Each row below holds a small network's activations on one record, seen along a few directions.
Each row is followed by the record's values for the fields PIRE, SIGIZ, KIR, DOF, RINE, ZIRIG, TIFEM.
Not every record has every field; a missing one is written missing.
Other fields move the rows too, some of them a lot.
In the rows, zero is written as 500.
Strong random noise was added to every row along 2 fixed directions; ignore it. To show where, here is one row again and again, with new noise each time:
[444 263 651 687 591 425 329 720 517 399 438 478 402 367 436 750 392 543
 441 209 524 589 507]
[509 617 404 134 559 500 558 753 342 483 444 748 550 376 620 614 347 699
 698 516 560 261 691]
[514 618 412 142 564 497 545 736 347 488 447 735 552 379 616 605 349 699
 699 519 553 269 684]
[469 356 601 556 592 439 365 699 480 430 444 525 443 375 477 700 384 584
 510 293 521 517 542]

[409 505 466 489 481 548 510 710 344 582 544 621 436 408 411 621 574 467
 656 484 512 563 458] | {PIRE: rula, SIGIZ: katal, KIR: missing, DOF: missing, RINE: missing, ZIRIG: vovag, TIFEM: vozoz}
[446 654 586 425 604 467 382 453 368 592 418 568 432 387 453 567 521 509
 546 488 689 536 413] | {PIRE: rula, SIGIZ: katal, KIR: sop, DOF: katet, RINE: kug, ZIRIG: vovag, TIFEM: kog}
[586 624 432 224 407 565 501 324 437 529 575 545 606 486 574 433 580 592
 663 724 402 332 589] | {PIRE: rula, SIGIZ: katal, KIR: missing, DOF: missing, RINE: missing, ZIRIG: missing, TIFEM: missing}
[363 406 374 471 308 568 546 796 404 541 531 766 464 328 413 705 547 446
 547 413 471 405 493] | {PIRE: num, SIGIZ: katal, KIR: missing, DOF: missing, RINE: missing, ZIRIG: vovag, TIFEM: vozoz}
[495 617 530 245 364 503 642 752 382 430 505 696 584 514 518 473 473 576
 592 612 708 448 510] | {PIRE: rula, SIGIZ: katal, KIR: sop, DOF: tete, RINE: kug, ZIRIG: vovag, TIFEM: vozoz}
[569 503 382 399 387 453 411 407 559 795 716 469 543 560 401 430 577 498
 542 522 399 368 480] | {PIRE: rula, SIGIZ: katal, KIR: missing, DOF: missing, RINE: missing, ZIRIG: missing, TIFEM: missing}
[623 166 639 762 519 566 564 558 671 340 542 410 456 599 445 368 460 444
 226 300 601 542 592] | {PIRE: rula, SIGIZ: keraz, KIR: sop, DOF: tete, RINE: kug, ZIRIG: missing, TIFEM: missing}
[515 460 505 581 494 452 428 493 280 623 507 405 415 477 366 545 448 450
 557 557 394 534 287] | {PIRE: laso, SIGIZ: keraz, KIR: sop, DOF: katet, RINE: kug, ZIRIG: vovag, TIFEM: vozoz}
[329 445 347 477 387 523 675 537 427 407 488 564 552 497 640 497 530 445
 481 452 577 318 599] | {PIRE: rula, SIGIZ: keraz, KIR: missing, DOF: missing, RINE: missing, ZIRIG: vovag, TIFEM: kog}
[347 264 357 789 316 532 545 713 640 438 540 542 472 446 507 583 627 369
 364 296 658 444 602] | {PIRE: num, SIGIZ: katal, KIR: missing, DOF: missing, RINE: missing, ZIRIG: vovag, TIFEM: mosi}
[421 427 412 393 511 453 295 709 524 521 544 471 374 534 345 666 513 395
 557 480 556 572 385] | {PIRE: rula, SIGIZ: katal, KIR: sop, DOF: missing, RINE: kug, ZIRIG: missing, TIFEM: missing}
[508 284 534 664 595 606 349 457 608 573 626 313 491 468 383 512 530 436
 531 489 504 602 451] | {PIRE: num, SIGIZ: keraz, KIR: missing, DOF: missing, RINE: missing, ZIRIG: missing, TIFEM: missing}
[524 424 476 604 462 546 507 506 468 498 570 408 420 514 433 448 668 514
 459 515 364 557 485] | {PIRE: laso, SIGIZ: katal, KIR: missing, DOF: missing, RINE: missing, ZIRIG: vovag, TIFEM: vozoz}
[554 452 419 589 444 509 646 435 602 283 459 354 523 648 557 443 604 378
 354 361 490 586 582] | {PIRE: laso, SIGIZ: katal, KIR: sop, DOF: tete, RINE: kug, ZIRIG: vovag, TIFEM: kog}
[563 593 370 296 448 559 317  97 489 738 644 420 708 555 409 395 527 547
 661 626 399 456 437] | {PIRE: num, SIGIZ: katal, KIR: missing, DOF: missing, RINE: missing, ZIRIG: vovag, TIFEM: kog}
[437 604 451 447 531 570 296 332 578 655 544 450 598 777 547 438 494 549
 394 626 446 618 477] | {PIRE: rula, SIGIZ: katal, KIR: fer, DOF: missing, RINE: vokup, ZIRIG: vovag, TIFEM: kog}
[593 554 383 342 366 626 673 513 444 430 595 442 633 566 545 488 614 592
 476 600 468 398 556] | {PIRE: laso, SIGIZ: katal, KIR: missing, DOF: missing, RINE: missing, ZIRIG: vovag, TIFEM: vozoz}
[631 402 496 559 559 533 582 445 504 379 495 494 547 562 548 480 527 559
 381 333 495 474 560] | {PIRE: laso, SIGIZ: liguk, KIR: missing, DOF: missing, RINE: missing, ZIRIG: tilal, TIFEM: missing}
[340 259 368 252 161 604 784 809 407 377 544 712 490 478 514 708 368 467
 399 554 603 378 665] | {PIRE: rula, SIGIZ: liguk, KIR: sop, DOF: tete, RINE: kug, ZIRIG: missing, TIFEM: missing}
[330 350 748 717 529 479 374 505 563 381 493 456 389 545 431 740 477 432
 305 389 497 574 338] | {PIRE: rula, SIGIZ: liguk, KIR: fer, DOF: missing, RINE: vokup, ZIRIG: missing, TIFEM: missing}
[413 195 634 908 705 314 271 325 584 435 610 220 481 498 373 478 558 499
 336 359 356 824 329] | {PIRE: laso, SIGIZ: keraz, KIR: sop, DOF: missing, RINE: kug, ZIRIG: tilal, TIFEM: missing}
[249 333 309 234 277 547 535 837 418 625 479 548 678 404 391 750 462 499
 628 605 409 462 621] | {PIRE: rula, SIGIZ: keraz, KIR: sop, DOF: tete, RINE: kug, ZIRIG: missing, TIFEM: missing}
[353 609 350 298 225 597 641 377 574 641 643 480 595 633 445 311 631 591
 521 817 376 330 551] | {PIRE: rula, SIGIZ: katal, KIR: fer, DOF: missing, RINE: vokup, ZIRIG: vovag, TIFEM: vozoz}
[385 163 377 694 322 432 705 601 642 351 438 364 573 440 322 725 636 375
 209 506 454 565 631] | {PIRE: laso, SIGIZ: katal, KIR: sop, DOF: pemu, RINE: kug, ZIRIG: vovag, TIFEM: kog}
[485 384 738 765 633 282 210 446 656 478 618 288 338 476 485 454 283 443
 353 306 469 797 345] | {PIRE: laso, SIGIZ: keraz, KIR: sop, DOF: tete, RINE: kug, ZIRIG: missing, TIFEM: missing}
[607 289 593 721 417 597 710 461 583 335 418 319 577 623 492 342 470 533
 377 370 540 570 679] | {PIRE: laso, SIGIZ: keraz, KIR: sop, DOF: tete, RINE: kug, ZIRIG: tilal, TIFEM: missing}
[605 710 384  36 488 626 771 763 429 588 381 854 583 404 886 347 423 625
 685 730 561 264 623] | {PIRE: num, SIGIZ: keraz, KIR: fer, DOF: tete, RINE: kug, ZIRIG: missing, TIFEM: missing}
[686 563 592 501 631 494 412 481 591 472 522 400 432 635 479 436 498 440
 461 554 532 496 633] | {PIRE: laso, SIGIZ: katal, KIR: sop, DOF: pemu, RINE: kug, ZIRIG: missing, TIFEM: missing}
[326 361 346 564 362 453 709 885 395 311 382 754 456 344 549 808 351 340
 440 503 601 341 593] | {PIRE: rula, SIGIZ: keraz, KIR: sop, DOF: pemu, RINE: kug, ZIRIG: missing, TIFEM: missing}
[530 396 457 489 441 681 515 733 407 549 506 629 554 560 525 762 460 314
 318 470 530 658 616] | {PIRE: rula, SIGIZ: katal, KIR: sop, DOF: pemu, RINE: kug, ZIRIG: tilal, TIFEM: missing}
[578 472 569 640 626 517 393 425 473 409 516 447 412 541 473 419 614 615
 448 468 376 663 376] | {PIRE: laso, SIGIZ: katal, KIR: missing, DOF: missing, RINE: missing, ZIRIG: vovag, TIFEM: vozoz}
[603 811 428 253 562 425 589 554 177 571 502 687 533 415 614 412 381 604
 769 741 497 261 439] | {PIRE: laso, SIGIZ: keraz, KIR: sop, DOF: katet, RINE: kug, ZIRIG: vovag, TIFEM: vozoz}
[493 619 539 288 551 492 395 504 376 502 588 500 610 504 542 515 541 570
 667 683 506 488 319] | {PIRE: rula, SIGIZ: liguk, KIR: missing, DOF: missing, RINE: missing, ZIRIG: vovag, TIFEM: vozoz}
[586 718 447 275 670 548 535 845 282 424 348 852 488 404 613 580 358 489
 751 503 652 379 383] | {PIRE: num, SIGIZ: keraz, KIR: sop, DOF: katet, RINE: kug, ZIRIG: vovag, TIFEM: vozoz}
[306 631 423 364 492 606 608 564 434 534 361 736 551 541 591 520 447 541
 527 546 579 253 563] | {PIRE: num, SIGIZ: keraz, KIR: fer, DOF: missing, RINE: vokup, ZIRIG: vovag, TIFEM: kog}
[501 462 679 850 690 450 499 499 680 395 249 581 308 366 666 454 425 324
 401 177 536 710 381] | {PIRE: num, SIGIZ: keraz, KIR: fer, DOF: pemu, RINE: kug, ZIRIG: tilal, TIFEM: missing}
[566 685 391 281 438 618 718 503 435 358 459 590 630 575 576 529 467 517
 436 588 623 331 740] | {PIRE: laso, SIGIZ: katal, KIR: sop, DOF: pemu, RINE: kug, ZIRIG: vovag, TIFEM: kog}
[584 461 541 471 557 615 393 309 460 579 543 396 590 516 428 394 554 486
 616 577 310 509 352] | {PIRE: num, SIGIZ: keraz, KIR: missing, DOF: missing, RINE: missing, ZIRIG: vovag, TIFEM: vozoz}
[295 328 472 635 482 437 494 607 412 435 626 511 408 383 444 676 413 493
 467 340 432 566 484] | {PIRE: laso, SIGIZ: keraz, KIR: missing, DOF: missing, RINE: missing, ZIRIG: missing, TIFEM: missing}
[553 559 497 447 478 571 568 400 659 458 409 516 542 495 781 195 450 610
 536 583 578 412 507] | {PIRE: num, SIGIZ: keraz, KIR: fer, DOF: tete, RINE: kug, ZIRIG: vovag, TIFEM: mosi}
[243 316 314 541 428 479 656 602 553 503 639 441 569 466 432 652 479 595
 360 607 462 478 534] | {PIRE: laso, SIGIZ: keraz, KIR: fer, DOF: missing, RINE: kug, ZIRIG: vovag, TIFEM: mosi}
[458 483 325 353 291 567 450 404 539 692 733 415 537 554 473 500 603 507
 582 728 371 370 513] | {PIRE: rula, SIGIZ: katal, KIR: missing, DOF: missing, RINE: missing, ZIRIG: missing, TIFEM: missing}
[493 441 468 488 573 573 509 530 428 468 438 495 435 505 469 485 481 601
 563 404 422 511 565] | {PIRE: laso, SIGIZ: keraz, KIR: missing, DOF: missing, RINE: missing, ZIRIG: missing, TIFEM: missing}
[502 580 449 286 528 595 523 376 553 602 440 520 533 457 626 308 405 635
 657 641 560 499 443] | {PIRE: num, SIGIZ: keraz, KIR: fer, DOF: tete, RINE: kug, ZIRIG: vovag, TIFEM: mosi}
[579 676 632 564 470 441 107 231 521 774 586 187 668 458 168 511 489 458
 682 628 362 734 280] | {PIRE: rula, SIGIZ: katal, KIR: sop, DOF: pemu, RINE: missing, ZIRIG: vovag, TIFEM: vozoz}
[410 249 545 576 421 509 227 511 533 548 612 445 396 386 359 717 508 496
 467 499 387 590 463] | {PIRE: rula, SIGIZ: katal, KIR: missing, DOF: missing, RINE: missing, ZIRIG: missing, TIFEM: missing}
[510 645 488 337 446 459 706 566 470 337 388 616 594 567 560 399 545 498
 419 581 576 408 714] | {PIRE: laso, SIGIZ: katal, KIR: sop, DOF: pemu, RINE: kug, ZIRIG: vovag, TIFEM: kog}

Here are new rows. What are their fields?
[332 275 478 610 553 492 641 520 589 576 451 518 608 430 379 669 531 451
 506 520 496 524 490] | {PIRE: num, SIGIZ: keraz, KIR: fer, DOF: missing, RINE: kug, ZIRIG: tilal, TIFEM: missing}
[340 326 454 646 361 522 693 837 479 260 658 504 444 344 510 698 426 472
 439 342 564 406 631] | {PIRE: laso, SIGIZ: keraz, KIR: missing, DOF: missing, RINE: missing, ZIRIG: missing, TIFEM: missing}
[499 489 565 406 334 461 314 332 595 718 799 289 602 533 363 456 443 556
 643 760 451 627 446] | {PIRE: rula, SIGIZ: katal, KIR: sop, DOF: tete, RINE: kug, ZIRIG: missing, TIFEM: missing}
[544 696 472 435 646 399 618 465 435 528 533 527 617 535 561 468 445 642
 563 689 497 385 321] | {PIRE: laso, SIGIZ: keraz, KIR: fer, DOF: missing, RINE: kug, ZIRIG: vovag, TIFEM: vozoz}
[442 510 499 308 403 417 349 596 431 524 490 659 498 443 561 651 528 524
 583 533 471 368 463] | {PIRE: rula, SIGIZ: katal, KIR: missing, DOF: missing, RINE: missing, ZIRIG: missing, TIFEM: missing}
[427 313 617 684 480 462 516 654 582 243 428 588 467 540 386 611 502 360
 230 317 605 646 509] | {PIRE: rula, SIGIZ: katal, KIR: sop, DOF: pemu, RINE: kug, ZIRIG: vovag, TIFEM: kog}
[558 521 497 344 479 409 609 754 570 339 483 674 406 356 622 600 343 552
 401 439 709 470 652] | {PIRE: laso, SIGIZ: katal, KIR: sop, DOF: tete, RINE: kug, ZIRIG: missing, TIFEM: missing}
[379 465 138 354 228 638 813 709 491 473 661 660 523 494 620 528 628 462
 468 590 633 239 770] | {PIRE: rula, SIGIZ: katal, KIR: missing, DOF: missing, RINE: missing, ZIRIG: vovag, TIFEM: mosi}
[445 350 520 501 500 608 529 666 566 445 561 469 486 426 434 622 473 453
 613 459 556 425 490] | {PIRE: num, SIGIZ: keraz, KIR: missing, DOF: missing, RINE: missing, ZIRIG: missing, TIFEM: missing}
[369 678 399 265 679 526 853 851 258 416 478 961 340 518 650 580 364 580
 522 427 660 295 688] | {PIRE: laso, SIGIZ: keraz, KIR: fer, DOF: missing, RINE: vokup, ZIRIG: missing, TIFEM: missing}
[456 377 515 761 495 567 489 726 559 499 418 385 368 560 459 553 466 315
 383 356 435 603 680] | {PIRE: laso, SIGIZ: keraz, KIR: sop, DOF: pemu, RINE: kug, ZIRIG: missing, TIFEM: missing}
[564 488 611 464 577 437 321 351 466 458 482 571 490 491 493 554 532 542
 572 480 462 521 424] | {PIRE: rula, SIGIZ: katal, KIR: missing, DOF: missing, RINE: missing, ZIRIG: missing, TIFEM: missing}
[696 715 431 306 610 538 582 291 444 438 486 509 627 595 656 286 553 715
 660 636 478 368 630] | {PIRE: laso, SIGIZ: katal, KIR: missing, DOF: missing, RINE: missing, ZIRIG: tilal, TIFEM: missing}
[519 454 477 394 207 587 633 645 479 514 555 638 649 485 444 453 450 514
 486 552 549 455 527] | {PIRE: num, SIGIZ: katal, KIR: sop, DOF: tete, RINE: kug, ZIRIG: vovag, TIFEM: vozoz}
[526 601 240 115 563 523 704 538 500 435 414 727 795 455 563 441 472 568
 627 805 496 245 612] | {PIRE: num, SIGIZ: keraz, KIR: sop, DOF: pemu, RINE: kug, ZIRIG: vovag, TIFEM: kog}
[559 538 521 356 446 505 338 406 525 472 584 476 566 480 481 505 552 585
 584 632 448 402 428] | {PIRE: rula, SIGIZ: katal, KIR: missing, DOF: missing, RINE: missing, ZIRIG: missing, TIFEM: missing}
[567 645 409 374 526 497 409 232 442 732 560 542 507 549 398 424 535 616
 680 865 280 444 306] | {PIRE: rula, SIGIZ: katal, KIR: fer, DOF: missing, RINE: kug, ZIRIG: vovag, TIFEM: vozoz}
[511 589 708 645 625 481 328 452 522 379 540 299 577 533 425 459 426 420
 388 468 437 637 337] | {PIRE: laso, SIGIZ: keraz, KIR: sop, DOF: pemu, RINE: kug, ZIRIG: vovag, TIFEM: vozoz}
[688 878 527 201 697 522 489 245 347 530 415 583 568 499 606 293 531 688
 564 665 596 367 517] | {PIRE: laso, SIGIZ: katal, KIR: sop, DOF: katet, RINE: kug, ZIRIG: vovag, TIFEM: kog}
[676 414 815 771 519 462 381 373 640 422 494 465 512 562 417 252 512 508
 481 402 491 641 356] | {PIRE: num, SIGIZ: katal, KIR: sop, DOF: tete, RINE: kug, ZIRIG: vovag, TIFEM: vozoz}
[662 723 532 412 541 475 415 229 528 489 545 304 643 610 610 172 707 643
 576 710 391 430 443] | {PIRE: laso, SIGIZ: katal, KIR: missing, DOF: missing, RINE: missing, ZIRIG: vovag, TIFEM: vozoz}
[628 242 699 688 657 552 425 339 637 612 405 374 470 508 565 438 452 444
 338 340 490 840 313] | {PIRE: num, SIGIZ: keraz, KIR: fer, DOF: tete, RINE: kug, ZIRIG: tilal, TIFEM: missing}
[377 642 440 327 465 694 452 498 503 578 525 567 594 545 520 476 445 628
 556 691 426 339 400] | {PIRE: num, SIGIZ: keraz, KIR: fer, DOF: missing, RINE: vokup, ZIRIG: vovag, TIFEM: vozoz}
